These are the activations of a small neural network, seen along a few directions. Each row is one input.
In each table, some parts of the input vary, and every possible input appears once, in random order.
A made-up example of a description, with smaller parts first: one of 4 places along a line, together with either a single point or one of 9 places around a ring or (one of 2 separate values, together with one of 8 places around a ring).
Shared parts are said once, and a part with two or three values counts as separate values.
In the rows, 128 means zero.

Table:
row 1: [135 114 146 139 117 146  94 119  90 126 141 149 183  86 163 123 152]
row 2: [114 142 100 119 104 124 153 154 153 142 101 164  71 165  97 133  91]
row 3: [136 143  88 119 125 113 101 149  91 137  99 153 130 100  93 178 135]
row 4: [ 87 134 134  92 121 181 142 120 151 148 157 131 131 178 163 116  88]
row 5: [138 144  89  95 133 158 101 125  95 147 149 133 151  92 107 173 129]
row 6: [162  80 150 154 205  81 126  85  95  75 129  12 107  84 129 154 170]
row 7: [148 130 136 157 113  90  97 135  99 123 123 152 175 104 135 128 168]
row 8: [103 113 156 133  97 167 143 116 164 129 135 152 134 156 161  75 123]
row 9: [132 149 127 139 102 100 161 161 166 131  98 154 104 161 105  91 105]
row 10: [159 148 121 140 125  96 111 163 100 127 103 148 154 100 103 140 148]
row 11: [132  85 176 160 204  99 176  76 171  87 129  22  52 135 128 116 141]
row 12: [117 128 144 152  93 100 144 138 175 124 119 158 128 165 135  79 132]
row 13: [114 149 100  90 113 175 150 126 158 159 149 137  88 163 115 128  93]
row 14: [115 134 124 103 139 161  91 124  85 137 159 127 185 103 157 160 117]
Question: The inputs of row 13 and row 5 match in every part but one. If row 12 is changed in the same way as row 13 into row 5, which row does it become?
Answer: row 7
Question: Describe the family of inputs behind these rows.
Answer: one of 2 separate values, together with either a single point or one of 6 places around a ring

Table:
row 15: [124  95 172 159 176  84 172  92 177  90 129  45  78 157 137  97 134]
row 16: [129 154 100 130  58 122 155 170 175 148  96 204  96 168  91  86 108]
row 17: [117 157  95 106  76 156  77 155  92 162 135 213 198 113 134 151 134]
row 18: [146 100 143 116 185 152 102  83  77 107 169  44 166  77 159 155 156]
row 19: [107 159 110  80 105 201 102 133 112 170 177 172 186 126 152 142  99]
row 20: [171 123 127 165 166  45 114 151  88  94  81  98 127  79  87 162 163]
row 21: [ 94 145 140 117  88 153 171 152 190 147 123 170  99 204 141  74  80]
row 22: [ 76 135 127  88 105 212 148 117 164 159 151 159 114 171 156 110  75]
row 23: [132 174  81 119  70 101 110 187 112 157  96 213 148 141  98 139 112]
row 24: [112  78 156 124 187 152 146  64 138 101 165  33  86 135 160 137 131]
row 25: [164 115 145 177 159  56 159 121 157 100  91  88  66 118  84 117 166]
row 26: [162 100 140 155 162 102  81 111  54 100 125  98 172  46 138 164 179]
Question: The inputs of row 20 and row 15 match in every part but one. If row 23 is changed in the same way as row 20 into row 15, which row does it become?
Answer: row 21
Question: Describe the family of inputs behind these rows.
Answer: one of 2 separate values, together with one of 6 places around a ring
Question: Which other rows does row 26 become when the choice among 2 separate values takes its other values? List them by row number.
Answer: row 17
Question: Which other rows does row 25 become when the choice among 2 separate values takes its other values? List them by row number.
Answer: row 16
